Read these off the grid that follows. Indices start at 1.
1) The entry directly below the largest entry?
2) The top entry of the column that holds the largest entry?
3) The top-left entry?
4) The entry in row 2 and column 2?
5) The entry in the bottom-right corner?
6) The entry in row 1 and column 3?
7) The entry in the top-right corner?
[[129 132 129 129 128 130 128 128 129 128 129 131 128 129 127 131]
 [128 128 128 128 128 128 128 127 128 128 128 129 128 128 128 128]
 [128 131 128 129 128 129 128 128 129 128 128 130 129 129 127 130]
 [128 128 128 128 129 128 127 127 129 128 128 128 129 128 128 128]
 [129 129 129 129 130 131 128 128 129 128 128 129 130 128 128 128]
 [128 129 128 128 128 129 128 128 129 128 128 129 129 128 128 129]
 [132 150 129 131 128 136 130 129 128 128 128 141 128 135 128 143]
 [129 131 129 129 130 131 128 128 129 128 129 130 130 129 128 129]
 [128 128 128 128 129 129 128 127 129 128 128 129 129 128 128 128]
 [129 132 129 129 128 130 128 128 129 128 129 131 129 129 127 131]]
1) 131
2) 132
3) 129
4) 128
5) 131
6) 129
7) 131

M =
[[105 113 155 122]
 [136 148 112 132]
 [102 148 150 126]]
The entry just left of 122: 155
What is the entry just right of 102? 148
The entry directly below 112 is 150
The entry in the bottom-left corner is 102
The entry directly below the largest entry -> 112
